These are the activations of a small neural network, seen along a few directions. Each row is one input.
In each table, some parts of the input vary, and every possible input appears once, in random order.
Descriptions start from the smaller parts, as in this example, which fits no table here: ring(8) and (point or (values(2) and line(4)) or line(11)).
Shared parts are said once, and a part with two or three values counts as separate values.
In the rows, 128 means zero.

Other details of the inputs vary at random and push rows far along two fixed directions, the same in every table; ignore that.

Table:
row 1: [185 167 109 175  54 163 197 137 163 126 115]
row 2: [154 151  79 123  93 204 150 134 141 141 160]
row 3: [169 175 104 162  53 172 197 120 161 104 106]
row 4: [ 89 145 189 158 133  59 172  98 118  83  73]
row 5: [127 101 169 180 140  99 117 121 126 104 114]
row 6: [170 136  61 128  83 180 142 123 135 137 143]
row 7: [139  99 170 144 146  74 107 123 134 102 104]
row 8: [119  72 150   8 222 115  24 157 133 159 189]
row 9: [127 136  47 120 102 187 157 161 135 153 140]
row 10: [117  88 151  76 194 136  63 146 123 155 176]
row 11: [ 87  86 108  31 219 114  57 160 111 160 168]
row 12: [ 74 144 187 192 148  94  82 120  76 180 121]
row 13: [ 93 105 146  82 181  78 109 136 120 136 123]
row 14: [165 159  80 118  95 193 150 132 142 137 152]
row 15: [169 177 109 159  52 171 196 118 152 114 113]
row 16: [ 61 159 197 200 130  83  92 103  65 150 126]
row 17: [134 135 209 209  99  59 168  82 117  69  58]
row 18: [132 113  22  21 148 176 105 168 151 182 173]
row 19: [142 145 217 217 130  76 165 114 129  82  84]
row 20: [127 156  55 109  98 175 166 139 134 134 135]
row 21: [130  71 142  63 183 100  51 136 123 151 157]
row 22: [123 107 181 137 141  77 111 100 122  90  93]
row 23: [129 149  47  78  98 173 161 135 152 140 134]
row 24: [ 73 116 155 116 166 104 119 126 104 108 120]
row 25: [115 109 178 175 133  96 125  99 112  91 108]
row 26: [180 129  64 148  86 172 143 141 148 140 141]
Description of these inputs: values(2) and (point or (values(3) and line(4))).
Q: The inputs of row 26 and row 6 match in every part but the values(2) part. If row 9 is changed in the same way as row 26 into row 6, which row does it become?
A: row 24
Q: Which other rows does row 22 become when the line(4) part takes its other values? List them by row number.
A: row 6, row 17, row 25
Q: Which other rows does row 10 become when the values(2) part takes its other values? List them by row number.
A: row 2
Q: Which other rows does row 3 become when the values(2) part takes its other values? List them by row number.
A: row 8

Table:
row 27: [173 172  93 154  70 181 180 138 156 133 130]
row 28: [149 155 103 138  80 179 150 119 134 127 139]
row 29: [145 106 166 102 155  97 116 118 132  99 121]
row 30: [146 127  70 130  94 173 120 136 125 161 153]
row 31: [152 147  87 101  99 185 129 131 143 148 159]
row 32: [116 113 164 156 141  92 108 120 114 130 118]
row 33: [ 96 143 179 170 142  76 154 114 118  97  89]
row 34: [141 149 152 225  82 110 178 120 128 111  84]
row 35: [156 154 107 141  87 174 160 127 145 132 139]
row 36: [113 107 172 147 170  88  92 134 117 128 120]
row 37: [ 95 116 111  61 169 132  89 138 108 152 155]
row 38: [102 113 108  67 175 132  97 149 121 155 154]
row 39: [ 93 124 124  95 147 117 108 123 107 137 137]
row 40: [132  76 107  79 170 121  73 139 137 135 149]
row 41: [110 117 176 153 139  65 165 114 134  75  74]
Q: The inputs of row 31 and row 37 match in every part but one. If row 27 is changed in the same way as row 31 into row 37, which row does it become?
A: row 38
Q: What is each input in this table made of?
A: values(3) and (point or line(4))
Q: Start at row 36 and move only the line(4) part, one step at a time. The first step leads to row 34. Which rows follow, in order?
A: row 32, row 30
